[-13  -7 -36  23 -21  14   0  14  -7  23   0  11 -36   2   1   8  31  22
  10 -10   7  22  10  -1  16 -11 -11  -8] -> Tob
[ 37  -9  -1  -1 -11 -10 -18  19 -22  11  35 -12   4   5 -23  14   0   2
  -9   0   1  53   9  39  -4  11  13  24] -> bes
[ -5   2 -34  12   0  15  21  -1  11 -13  -1 -10 -21 -11  -2   3   4  16
  -2 -11 -19   8  15   3  15   0  -6 -24] -> Pomas
loc: [24] -> bes, 27
q: [ -5   2 -34  12   0  15  21  -1  11 -13  -1 -10 -21 -11  -2   3   4  16
  -2 -11 -19   8  15   3  15   0  -6 -24] -> Pomas
loc: [35] -> bes, 10
q: [ 37  -9  -1  -1 -11 -10 -18  19 -22  11  35 -12   4   5 -23  14   0   2
  -9   0   1  53   9  39  -4  11  13  24] -> bes

[ 15  19  12 -37 -25   2 -13  20  32 -17 -13 -15 -38   7 -33  40 -26] = dat
[ 30 -39 -46  29  16  41 -39  -2 -12  -4 -41 -10 -25  31 -34 -47 -29] = lak
[ 15  37  -4  41  16   1 -16 -40  -5 -49 -44  -6  -2 -48 -25  43  40] = mota
[-30  35  41 -35  17 -25  40 -12  43 -39   6  34  21  40  50 -48  22] = bar
[ -4  29  20 -39 -47  30  12 -31 -43  11  19  37  43 -29 -18  -4  -3] = nodem
[  2  24   5  41  11  20 -20 -12 -35  13  20 -10 -18  -4  27 -30 -30] = gima
[ 22  22 -16  40  14  17  -4 -32  24  13 -40 -37 -47  48  40  43   8] = buvi
q: [  2  24   5  41  11  20 -20 -12 -35  13  20 -10 -18  -4  27 -30 -30] -> gima
loc: [-15] -> dat, 11
loc: [35] -> bar, 1
q: [-30  35  41 -35  17 -25  40 -12  43 -39   6  34  21  40  50 -48  22] -> bar
q: [ 30 -39 -46  29  16  41 -39  -2 -12  -4 -41 -10 -25  31 -34 -47 -29] -> lak
q: [ -4  29  20 -39 -47  30  12 -31 -43  11  19  37  43 -29 -18  -4  -3] -> nodem

[  3  -1   2  20  -9 -15  -2  -9  -6 -20   4   1 -18  10  11   9  23  15
   3  14  -8   0  12   1   2  -1 -12   8   1 -14  20 -20   2   2  -2 -10
   1  11   2  15   7   5  10   6   0   8  17   4 -18  -4] = fis
[  2   3  -1  -5   8 -18   2 -14 -12  -4   3  32  45   5 -21 -15  -8 -30
 -23   4  -6   3   2   0   1  24  28  -6   8  -6  -3  10 -35 -23   2  12
  -5   6   5  -4 -13   0  -9   4  -4  10 -16   4 -15   4] = fomo
[  3  -1   2  20  -9 -15  -2  -9  -6 -20   4   1 -18  10  11   9  23  15
   3  14  -8   0  -7   1   2  -1 -12   8   1 -14  20 -20  -5   2  -2 -10
   1   3   2  15   7   5  10   6   0   8  17   4 -18  -4] = Bibu
[  4   2   2  18  -3  -2   4  -3  -4   7   8 -22  -2  19  12   3   1 -25
   3   2   7 -12 -18   0 -27 -23   8   0  -6  -3  -3   3  12 -27   0 -12
  -8  -4  -3   0   3   7  46   5   3  -9 -12   4  -3   1] = kezo
[  1   8   7  -2  -6   1   1  -5 -11   9  11  11  53   1   1  -2   7 -11
   5   0 -10  -1   1   3   7 -22   4   4  -6  11   6  -7  17  14  -5  -4
   1   3   1  33  12   8   2  -7  25  14  -3  -1  -5   2] = nin
[  4   2   2  18  -3  -2   4  -3  -4   7   8 -22  -2  19  12   3   1 -25
   3   2   7 -12 -18   0 -27 -23   8   0  -6  -3   0   3  12 -27   0 -12
  -8  -4  -3   0   3   7  46   5   3  -9 -12   4  -3   1] = Vivi
[  2   3  -1  -5   8 -18   2 -14 -12   9   0  32  45   5 -21 -15  -8 -30
   4   4  -6   3   2   0   1  24  28  -6   2  -6 -10 -22 -35 -23   2  12
  -5   6   5  -4 -13   0  29   4  -4   8 -16   4 -15   4] = Vel
[ -3   2   7   6  -4  12  -1 -11   6   0  -1  12  15  -8 -11 -32   3  -1
 -11   3   2   7 -21   2  35  -1  10   2  -4  12  10 -12   6  10   1   0
  14  -1  -4 -10 -38  -3 -30  12   9 -12  -1   0   0  -5] = kida
q: [  3  -1   2  20  -9 -15  -2  -9  -6 -20   4   1 -18  10  11   9  23  15
   3  14  -8   0  -7   1   2  -1 -12   8   1 -14  20 -20  -5   2  -2 -10
   1   3   2  15   7   5  10   6   0   8  17   4 -18  -4] -> Bibu
q: [ -3   2   7   6  -4  12  -1 -11   6   0  -1  12  15  -8 -11 -32   3  -1
 -11   3   2   7 -21   2  35  -1  10   2  -4  12  10 -12   6  10   1   0
  14  -1  -4 -10 -38  -3 -30  12   9 -12  -1   0   0  -5] -> kida
q: [  4   2   2  18  -3  -2   4  -3  -4   7   8 -22  -2  19  12   3   1 -25
   3   2   7 -12 -18   0 -27 -23   8   0  -6  -3   0   3  12 -27   0 -12
  -8  -4  -3   0   3   7  46   5   3  -9 -12   4  -3   1] -> Vivi
q: [  1   8   7  -2  -6   1   1  -5 -11   9  11  11  53   1   1  -2   7 -11
   5   0 -10  -1   1   3   7 -22   4   4  -6  11   6  -7  17  14  -5  -4
   1   3   1  33  12   8   2  -7  25  14  -3  -1  -5   2] -> nin
q: [  2   3  -1  -5   8 -18   2 -14 -12   9   0  32  45   5 -21 -15  -8 -30
   4   4  -6   3   2   0   1  24  28  -6   2  -6 -10 -22 -35 -23   2  12
  -5   6   5  -4 -13   0  29   4  -4   8 -16   4 -15   4] -> Vel
q: [  3  -1   2  20  -9 -15  -2  -9  -6 -20   4   1 -18  10  11   9  23  15
   3  14  -8   0  12   1   2  -1 -12   8   1 -14  20 -20   2   2  -2 -10
   1  11   2  15   7   5  10   6   0   8  17   4 -18  -4] -> fis

[ -3  -4  15  -1   5   9 -44  -1  -3  -3   2   5   3  -3   9   3  -9  -3
 -10   6  -5   3  -4   9  -5   1  -1   4  -4   4  -5  -2   0 -10 -23] = mamil
[ -1  -7   3  -2  -1   4  48   2   0  -1   0   1   0  10  -4   3  -1   2
 -14   9  -1  -9   2   5  -3   1   0  10   5   5   4  16  -7  -5 -17] = Zizor
[ -1  -7   3  -2  -1   4  48   2   0  -2   0   1   0  10   4   3  -1   2
 -14   9  -2  -9   2   5  -3   1   0  10   5   5   4  16  -7  -5 -17] = lir
[ -3  -4   8  -5  -4   9 -34  -5  -3   5   5   6  -2  -6  -4   3  -8  -6
  -9  -1   3   5  -5   6  -1  -2  -5   8  -3   8  -4 -10   2  -9 -16] = zofa
[ -2  -5  14  -1   5   6   3   1  -2  -3   1   3   3   4  -4   3  -7  -1
 -12   8  -4  -3  -1   3   1  -6  -7  11  -4  10  -3 -15   4  -7 -11] = Vaz
[ -3  -4  15  -1   5   9 -44  -1  -3  -3   2   5   3  -3   9   3  -9  -3
 -10   6  -4   3  -4   9  -5   1  -1   4  -4   4  -5  -2   0 -10 -23] = dar
q: [ -1  -7   3  -2  -1   4  48   2   0  -2   0   1   0  10   4   3  -1   2
 -14   9  -2  -9   2   5  -3   1   0  10   5   5   4  16  -7  -5 -17] -> lir
q: [ -3  -4  15  -1   5   9 -44  -1  -3  -3   2   5   3  -3   9   3  -9  -3
 -10   6  -4   3  -4   9  -5   1  -1   4  -4   4  -5  -2   0 -10 -23] -> dar

[ 32 -10 -13 -28   0   5  36  21 -30  15  14   0   8 -29  -4] : Bipet
[-19  37 -26  32  24 -20   3  -9   7  33  16   8 -40  -4  -5] : lel
[ 10  29  46  13  -6   3   8  19  12  10   7  36 -18  12  19] : Div
q: [-19  37 -26  32  24 -20   3  -9   7  33  16   8 -40  -4  -5] -> lel
loc: [14] -> Bipet, 10

[-44 -24  14 -15   2] : Dum
[-15 -30   8 -33   6] : nit
[ 11   7  15 -34 -40] : Kis
[ 0 25 -7  0 29] : kita
[ 11 -22  15 -34   1] : funot
loc: [8] -> nit, 2
loc: [1] -> funot, 4

[ 15  18  12   5  -5 -13   1 -20 -14 -14  -9   0  15  21  26  23  14  10
   9   5  10   7   5   4  -1   6  14  23  32  -1  24   8  -8 -20 -25]  loler
[  3  17  21  25  24  24  21  21  12  13  16  15  21  26  23  28  23  13
   8  12   3   4  -2  -8 -15 -20 -20  -7  12  35  45  44  32  17   5]  fatam
[-10  -4   8  18  17  35  28  25   5  10  17  -3 -10 -14 -19 -15  -5   2
  10  22   8  -2  -3  -7 -13 -13 -28 -22 -30 -34 -35 -25 -10  32  35]  lubaz
[-28 -20  -9  -1   4   3  -3   1   6  12  24  18  10  -4  -2  -9  -5   8
   5  28  28  19  13   5   3   5  11   8   1 -12 -14 -15 -10  -7  -3]  Duz
[  0   2   2   0   0  -5  31  -9  -5 -11 -17 -11 -14 -13   5   4   6  13
  17  27  23   7  13   7   0 -10 -17 -24 -28 -30 -20  -8   5  16   3]  Dagub
q: [  0   2   2   0   0  -5  31  -9  -5 -11 -17 -11 -14 -13   5   4   6  13
  17  27  23   7  13   7   0 -10 -17 -24 -28 -30 -20  -8   5  16   3] -> Dagub
loc: [-34] -> lubaz, 29
q: [ 15  18  12   5  -5 -13   1 -20 -14 -14  -9   0  15  21  26  23  14  10
   9   5  10   7   5   4  -1   6  14  23  32  -1  24   8  -8 -20 -25] -> loler
q: [-10  -4   8  18  17  35  28  25   5  10  17  -3 -10 -14 -19 -15  -5   2
  10  22   8  -2  -3  -7 -13 -13 -28 -22 -30 -34 -35 -25 -10  32  35] -> lubaz
q: [  3  17  21  25  24  24  21  21  12  13  16  15  21  26  23  28  23  13
   8  12   3   4  -2  -8 -15 -20 -20  -7  12  35  45  44  32  17   5] -> fatam

[-13  25   8   5  -3   6  -4   6  -4 -14   8   1  24   6] -> Rigem
[-13  25   8   5  -3   6  -4   6  -4 -14   8  19 -14  -2] -> pefis
[-25  11  31   7 -26   1  27   2  -7   3  18  -9 -19   2] -> deza
[-13  25   8   5  -3   6  -4   6  -4  -9   8   1  18  -2] -> vuku
[11 16 -6  5 -5  8 -5 24 -6  4  0  5 14 -2] -> salak
q: [-25  11  31   7 -26   1  27   2  -7   3  18  -9 -19   2] -> deza
q: [-13  25   8   5  -3   6  -4   6  -4 -14   8   1  24   6] -> Rigem

[ 17  16  17 -18 -32] -> dem
[-46  16  28  10   3] -> fuv
[ 12   1  31   3 -15] -> bel
[ 34 -25   3 -47 -13] -> rol
[-15 -12 -23  23   4] -> Dor
[34 -3  3 36 -8] -> fato
[-26 -12 -46 -25  24] -> bopos
[ 15  -5 -25  23  -3] -> gagi
both gagi rol:  -> [-25]
loc: [36] -> fato, 3
both gagi bopos:  -> [-25]
both dem fuv:  -> [16]
loc: [-18] -> dem, 3

[  0 -20  36   3] : sufim
[ 22 -17 -51   1] : givem
[ -2   3  13 -18] : mezad
[ 21 -13   0   2] : resut
[-7  5 24  5] : Rivol
[-21   6 -13 -18] : sos
[-21   6 -14  -1] : poda
loc: [2] -> resut, 3
both resut sos:  -> [-13]
loc: [-20] -> sufim, 1

[  5 -11 -40   3   6 -31  20   7  -2  14] : lukuz
[  0  15  45 -16 -19  -1 -20   2  -3  14] : ziv
[  0  15  45 -16 -19  -1 -20   2  -3 -10] : befar
[ 25  13  -8  -1 -15 -16  23  -9 -10  -4] : denen
[-24  -9  18 -16 -30  12 -26  16  12 -12] : Vosot
[ 11  22  39 -11 -17 -12  -9  -8  -6 -32] : vire
[-30 -19  -6  29  40  24 -20  24  21  -4] : bilu
[  3  18  47  -8 -15  -4 -19   6  -2  -8] : Dil
both ziv Vosot:  -> [-16]
loc: [-26] -> Vosot, 6
both lukuz vire:  -> [-11]
both bilu Vosot:  -> [-30]
loc: [16] -> Vosot, 7

[-18 -12 -25 -11  34  45   0  -1 -12  36 -14 -12 -14  21 -27 -16 -12  13]  zag
[-28 -12 -25 -11 -27  45   0  -1 -12  36 -14 -12 -14  21 -13 -16 -17  13]  kod
[ -6 -10  -1 -11   7   9  -4   2  -9  10 -10  -8 -12  -1 -13  -9 -13   3]  Sipe
loc: [9] -> Sipe, 5
q: [-28 -12 -25 -11 -27  45   0  -1 -12  36 -14 -12 -14  21 -13 -16 -17  13] -> kod
q: [-18 -12 -25 -11  34  45   0  -1 -12  36 -14 -12 -14  21 -27 -16 -12  13] -> zag

[-24 -26   5  23] -> Gez
[-28 -28 -53  27] -> let
[-29 -52   9  53] -> vato
[-25 -25   5  25] -> dutez
[-55 -54  10  55] -> temiz
[-54 -28  10  52] -> nuf
loc: [27] -> let, 3
both Gez dutez:  -> [5]
both let nuf:  -> [-28]

[ -1  10   8  -5  23  -7 -26  -7  15   9 -43  -8  16  11  -5   1  19   4
  -2   4   4  20  -2   7   7   2  -1  14  -6   4  16  -2] -> lumu
[ -4   6  13  -1   6   2 -37   1  14  11 -34 -24   3 -10  -1 -15  19  13
  -1  12  14  19   0  13 -11  10  -4  -6   0  10  15  -4] -> Kivi
[ -8  -9  12  -3   8  -2 -16  -2   3  -1   4 -26 -10 -29   0 -27   4  16
  -1   7  13   5  -3   6 -21   9  20 -21   0  12 -34  11] -> Buner
loc: [5] -> Buner, 21
q: [ -4   6  13  -1   6   2 -37   1  14  11 -34 -24   3 -10  -1 -15  19  13
  -1  12  14  19   0  13 -11  10  -4  -6   0  10  15  -4] -> Kivi
q: [ -1  10   8  -5  23  -7 -26  -7  15   9 -43  -8  16  11  -5   1  19   4
  -2   4   4  20  -2   7   7   2  -1  14  -6   4  16  -2] -> lumu

[-11   0   2 -30  54  33  18 -24 -24  27  -4   8  -9   9  17  32  33] : sof
[ 21   6  26  36  15  -5  -1  16  19  35  -9 -11  40  46 -21 -30  26] : Lini
[  8  31 -30   0  21  -8 -27 -28  26 -23  -1  59 -22   9 -11  22 -29] : zoget
[ -1  22 -12  29   7 -11  -4 -31 -21 -13 -22 -18  -2  25 -10 -41 -50] : zaber
[-27  -8  39  12  31  -1   5 -12 -20 -26   7 -20  20  18 -16 -14 -54] : bov
[ -5 -30  21 -26 -11  18 -11  33 -36 -29   9 -41 -31 -16  20  -4   6] : lodu
[ -5 -13  21 -26 -11  18 -11 -23 -36  20  -3 -41 -31 -16  20  23   6] : guni
loc: [35] -> Lini, 9
loc: [29] -> zaber, 3
q: [-27  -8  39  12  31  -1   5 -12 -20 -26   7 -20  20  18 -16 -14 -54] -> bov
q: [ -1  22 -12  29   7 -11  -4 -31 -21 -13 -22 -18  -2  25 -10 -41 -50] -> zaber
q: [ -5 -13  21 -26 -11  18 -11 -23 -36  20  -3 -41 -31 -16  20  23   6] -> guni
loc: [19] -> Lini, 8

[ 15 -12  37   8  18 -25  21] -> tun
[  8   9  15 -17  10   3  14] -> zuluv
[  5 -28  16 -10  10 -14   5] -> Vebi
[ -9   3 -13  18   6   0  -7] -> pep
[ -3  -7   7 -17   3   0  30] -> pof
[-29  -2  -1  14   3  -2  19] -> lokef
[ -9   3 -13 -11   0  15  -1] -> doga
[ 1  2  0  4  6 -3 38] -> lasip
[ -9   3 -13  18   2  -8 -20] -> pamol
[  3  23  22  -8   3  22 -13] -> Ketog
[ 4 43 13 -4 -4 15  7] -> gopu
[ 19  28 -23  12  14 -17  20] -> motob
both doga gopu:  -> [15]
loc: [30] -> pof, 6
both Ketog lokef:  -> [3]
both gopu tun:  -> [15]
both Vebi zuluv:  -> [10]
both motob pof:  -> [-17]
q: [ 19  28 -23  12  14 -17  20] -> motob

[ 10   7  10 -24  -6  12  -8  -7   4   1  -5] : Puz
[-24 -16  19  -3  -9  16   8   2  10   0   7] : bezud
[-24 -15  17  -3  -9  17   8   1   9   9   7] : radi
[ 13  10   6  -3   2  -1  13 -10  -2  11   7] : luv
[ 13  10   6  -3   2  -1  -6 -10  -2  11   8] : Fuso
[  5   1   6  -1 -13  15 -21  12   8   7  32] : Dekeb
[ 18 -14  -2  -2   2 -21   3 -18  45   9   0] : Dod
[  5  -6   4 -18  10   2  14  -8  11   1 -13] : Gulek
both radi Dod:  -> [9]
both Dod radi:  -> [9]
q: [  5  -6   4 -18  10   2  14  -8  11   1 -13] -> Gulek
both Dekeb Dod:  -> [-21]
q: [  5   1   6  -1 -13  15 -21  12   8   7  32] -> Dekeb
loc: [-16] -> bezud, 1

[-15  22 -23 -17  23  35 -28] -> Raf
[-13  38 -35  31  30 -57  -5] -> kulek
[ 20   8   9 -34  23   9  11] -> Poba
loc: [30] -> kulek, 4
loc: [-34] -> Poba, 3
loc: [-28] -> Raf, 6
loc: [8] -> Poba, 1

[-3 -8 -4 -6 -2 -5  2 -7  3]  kunun
[ 8  3  8  4 35  4 -3 22  1]  dol
[-4 11 11 -7 17 -1 -1 17  0]  Supo
[ 6  3  1 -2 -3  2 -4  4 -3]  kag
[ -6 -19  -2  16 -52  15  -1 -29  -9]  tuv
[ 7  9 -5  4 -3 -6 -5  8  8]  mizoz
[ 8 -4 -4 -2  1 -1  0 -5  6]  Nes
[ -5  13  -1 -10   4  -7   6   0   1]  rabeg
[-8  4 -3  1 -3  5  1 10 -2]  vika
[ 11  17 -16  32   3  22  -8   5  12]  Fepo
loc: [35] -> dol, 4
loc: [-29] -> tuv, 7
q: [ -5  13  -1 -10   4  -7   6   0   1] -> rabeg
loc: [13] -> rabeg, 1
loc: [7] -> mizoz, 0

[ 1 26 -8  5 -3 14 -9 -9 -1  2  3 17  6] = kitib
[ -4 -17  -1 -17   2   3   4   6  -7  22  22 -14 -11] = Ruf
[16 12 -3  7  9 23  4  7  1 16 15 21 10] = namib
[ -4  -7   5  -9   2  15  -2  -9   5 -18   5 -14 -10] = dagil
[ -8   8 -10 -32  12   8  -3  12   3  12  13  11  10] = bip
[ 28  21  17   3 -12   1  -7 -18   8  21  -8  -8  -1] = Pif
[10 -5 21 27 25 14  5 13 21 12 22 11  4] = dolaz
[  7   9 -12 -16  -5  -5 -11 -17   6   5  23 -18   1] = tekuf
[ 1 -8  0 -2 40  1 23  8  9  6 -1  1 14] = Netil
[ 16  19  19  -8  38  14  -7   6  23 -17  42  15   9] = vad
[  2  -6  -6 -32  22  -3  -5  -6 -13 -23   6   6 -24] = burir
[-16 -10 -10 -36  -8  -6  16 -12  -5 -17   0 -17   0] = vofav
q: [16 12 -3  7  9 23  4  7  1 16 15 21 10] -> namib
both Netil burir:  -> [6]
q: [ -4  -7   5  -9   2  15  -2  -9   5 -18   5 -14 -10] -> dagil
q: [ -8   8 -10 -32  12   8  -3  12   3  12  13  11  10] -> bip
q: [ 28  21  17   3 -12   1  -7 -18   8  21  -8  -8  -1] -> Pif
loc: [-23] -> burir, 9
both bip dagil:  -> [-10]

[ 48  27 -54  28 -56] : mul
[13 12 12  1  2] : Tuf
[  2   2 -55 -32  13] : tem
loc: [-54] -> mul, 2
loc: [28] -> mul, 3
q: [13 12 12  1  2] -> Tuf
q: [  2   2 -55 -32  13] -> tem
q: [ 48  27 -54  28 -56] -> mul

